[[ -1 -12 -23  14  34  12 -25 -39  29   5  25  24]
 [  2  15  21   0 -17  -6  28  35 -14  -1  -3 -11]
 [ 44  17   5 -24   7  40   0  -4 -18  14 -34   3]
 [-19 -26 -37  10  26  -4 -38 -53  25  -7  24  16]
 [ 25   1 -14 -11  21  30 -18 -28   1   8 -11  12]
 [ -2 -13 -25  17  38  12 -27 -43  34   6  30  27]
 [-61 -42 -38  44  29 -40 -36 -48  57 -13  68  23]
 [ 78  40  23 -37   6  67  17  16 -34  26 -55   2]] Out: 5

[[  4  39  21 -36  54  -8 -29  -2 -21  47  -5  -1   1  23]
 [ 41 -65   1   2  23 -33  28  68 -23  23  17  29  88  50]
 [ 16  23  17 -37  56 -19 -20  -8 -14  15 -18   0  24  15]
 [-28  37 -19  19  -9  38 -31  -4  19  69  23  -9 -36  14]
 [-30  42 -12  14   0  34 -33   0  14  73  22  -8 -33  18]] Out: -1

[[  0 -33  -6 -18 -27  -4 -10  -2 -35  -8 -22 -15 -20 -31]
 [ 50  29 -12  -7 -49 -74 -17   6 -28  50  64  39 -23  53]
 [-35  -4   3  46  73  24  41  42  13 -37 -30  -9  14  -5]
 [ -8  -4 -14  51  55 -12  55   2  21  -3   8   5  25   1]
 [ 20  20  -3   1  -3 -43  23  14  17  54  50  46  43  73]
 [  9  45  -1  33  25 -55 -16 -49  61  33 -13  39  14  14]] Out: -15

[[-79 -70 -75  54   0  10 -33  19   4  31  10   8 -66  10 -65]
 [ 45  12  32  59  64  77 -11  67  32  62  77  65  46  60  33]
 [-45 -63 -52   7  60  73  75  79  71  -3  75  72 -54  79 -70]
 [ 36 -29  28 -53 -75 -71  46 -63 -52 -58 -69 -62  29 -54 -22]
 [ 65  53  74 -43  -2  -2  73  -8  -1 -33  -6  23  71  13  23]
 [-67 -70 -65  62 -31  14 -53  27   2  34   4   4 -66   3 -15]
 [ 15  13   2  73  33  63 -53  36  -5  60  68  37   1  22  24]
 [-28 -66 -50 -33  55  69  75  74  69 -35  60  75 -29  70 -74]] Out: -66

[[56 23  9  8  9 36]
 [42 81  4 43 87 61]
 [12 24  7 25 16 13]
 [32 32 63 25 23 12]
 [25 31 20 26 16 32]
 [16  9 32 24 28 33]
 [14 14 50 45  7  9]
 [37 38 32 23 20 47]
 [58 31  6  9 13 32]
 [68 17  9  9 31 17]
 [35 29 58 51 16  9]
 [21 22 38 15 18 33]] Out: 8
---
 22   19   65  -21   -7
-37  -18  -36   43   41
-29  -13    4   38   44
→ 22

 31    5   31   41
-74  -60   42  -73
 53  -69   55  -77
→ 31

-10  -27   24   36   81   67   65
 -5   13   23   16    9   18   21
 26   34   -2    0  -50  -24  -30
→ -10

 66  -64   11  -30
 24  -50    3  -17
-11  -26   31  -89
→ 66

  9   10   44   23   67
-55   11  -43  -10   -3
  4   10  -38  -10   -3
→ 9

 17   17    1  -12   16    6
-12  -11   33    0  -12   64
-11  -10   -5    1  -10    4
→ 17
---
[[-8, -46, -37, -45],
[35, -86, -46, -60],
[-78, 50, 36, 30]] ⇒ 35

[-46, 39, -59, 40, -65, 31, 3] ⇒ -65

[68, 36, 49, -19, 28, -39] ⇒ 28

[[70, 65, 70, 68, 35, 80, 78],
[74, 75, 74, 66, 77, 66, 65],
[69, 56, 69, 65, 75, 71, 61]] ⇒ 35

[78, 75, 62, 68, 14] ⇒ 14

[28, -84, 11, 89, 62, -27] ⇒ 62

[[-83, 50, -2, -19, 71],
[-80, 31, -10, -24, 58],
[-44, 35, -12, -32, 55]] ⇒ 71

[7, 29, -69, -17, 8, 37, -34] ⇒ 8

[18, -72, 15, 14, -43, 5, 8] ⇒ -43

[-89, -72, -47, -46, -88, -57] ⇒ -88
---
[8, 6, -29, -61, 0, -32, -90] result: 0
[44, 47, -49, -57, 59, 70] result: -57
[-64, -36, -58, 4, 82, -59, -35] result: 82
[8, 13, -72, -54, -74, -70] result: -54
[-51, 44, -76, -37, -49] result: -76
[0, 82, 75, 59, 9] result: 75
[-41, -46, 49, 56, -63, -73] result: 56
[-18, 86, 16, 80, 66, 5] result: 80
---
array([65, 67, 58,  9])
67
array([-41, -33,  37,  35,  69,  46])
-33
array([-60, -19, -57, -76,  28])
-19
array([ -5,  11, -80,   9,  24, -88])
11
array([  5,  34, -75,  73,  21,  -7,  81])
34
array([ 69,  56, -83,  36])
56
---
array([[ 446, -545,  919, -478, -626, -632],
       [ 451, -558,  950, -461, -655, -620],
       [-140,  694, -634,  620,  788,  754]]) result: 620

array([35, 10, 33, 78, 51, 48, 80]) result: 51

array([[33, 71,  7, 35],
       [75, 80, 64, 43]]) result: 80

array([904, 715, 864, 678, 826,  36]) result: 678

array([ 614, -518, -117, -353,    2,  274,  383]) result: 2

array([[ 83,  43, 143,  81, 185],
       [ 85,  47,  84,  60, 216],
       [ 57,  41,  74,  91, 225]]) result: 74

array([[ 496, -563,   -2,  469,  755,  -11, -130],
       [ 456,  454,  901,  371, -482,  628,  561],
       [ -70, -221,   85,  134,  704, -316,  150]]) result: 704

array([[7666, 7147, 6215, 6006, 8643, 4763],
       [4841, 2906, 5686, 5856, 5634, 5646]]) result: 5856

array([ 66,  48,  77, 211,  91]) result: 77
---
[[53 49 50 44 35 56 34 44 48 35 59 47 32]
 [50 48 45 46 35 56 38 44 47 38 56 48 33]
 [58 46 59 39 62 30 52 57 50 46 36 50 65]
 [50 50 45 49 31 62 36 42 48 37 62 49 28]
 [57 52 84 35 83 22 45 55 54 53 37 38 81]
 [52 49 49 46 35 58 35 44 48 37 60 48 32]]: 48

[[781 785 831 917 686 585 606 225]
 [317 738 143 671 564 673 501 336]
 [236 522 502 567 649 463 746 603]
 [358 747 320 697 382 703 621 566]
 [547 562 529 533 610 542 524 506]
 [799 347 898 413 706 398 547 637]
 [621 502 600 717 622 541 806 508]
 [694 542 576 741 641 507 724 407]
 [440 605 569 267 382 755 278 892]
 [232 874  58 778 378 788 582 434]
 [654 500 658 701 527 703 809 670]
 [543 630 653 664 377 611 708 745]]: 708

[[18 36 47 30 45 66 51 15 46 49 47 18 73 65]
 [48 67 47 27 51 35 56 15 46 49 47 42 71 64]
 [51 71 45 30 51 37 66 49 49 36 39 32 75 46]
 [45 49 55 30 54 37 17 12 46 82 50 64 49 64]
 [74 69 48 30 59  9 47 15 46 49 47 70 37 53]
 [33 28 51 30 51 45 23  0 46 77 54 52 45 64]]: 45

[[6517 4939 6427 2090 6844 5958 7593 2509 3267 1891 2135 2894 7576]
 [2524 3903 6866 4411 5642 3295 5528 8409 5186 3817 6831 1589 7173]
 [3785 6767 5833 5274 6178 2294 8400 5158 1399 8368 2850 4010 1998]
 [6995 2392 8339 6775 2731 4290 4893 3895 4677 6068 4641 2622 3075]
 [1947 6217 4573 7722 6719 3808 5749 1509 2906 4393 8511 3633 4048]
 [2319 8119 6421 3166 1380 6105 6964 2770 8323 5102 5372 3670 4293]]: 3670

[[6 4 4 5 3 5 7 4 5]
 [5 4 5 6 6 5 6 5 5]
 [3 4 7 2 4 4 4 2 2]
 [5 4 4 1 6 5 4 4 2]
 [3 4 5 6 3 6 6 3 6]
 [5 3 7 5 6 6 7 3 4]]: 3

[[191  80 145  80 116  53]
 [115  87  55 208 145 199]
 [143 123 159  82  83 143]
 [155 178  52 179  62 187]
 [209  55 148 180 193 116]
 [ 46  97 108  51 119 141]
 [125  90 144  54 202 144]]: 202

[[165 112 103  99 152 144 118]
 [190 119 100  43 203 152 108]
 [211 116  99  50 163 130 154]
 [167 111 102 100 149 142 122]
 [191 155 141  54 193 135 158]]: 135
---
[58  2 72 77 58 57] 57, 58

[[46 67 10 80 42 48]
 [49 56 18 96 50 56]
 [36 62 10 73 49 53]] 48, 36

[-30  36  22  -3] -3, -30

[[50 59 69 66]
 [24 42 74 71]
 [39 80 69 48]] 66, 39

[19 21 76 58 51 83 49] 49, 19

[3059 8818 9923 5954 5722 8594] 8594, 3059

[8441 3072 7382 5634 2588 7916] 7916, 8441
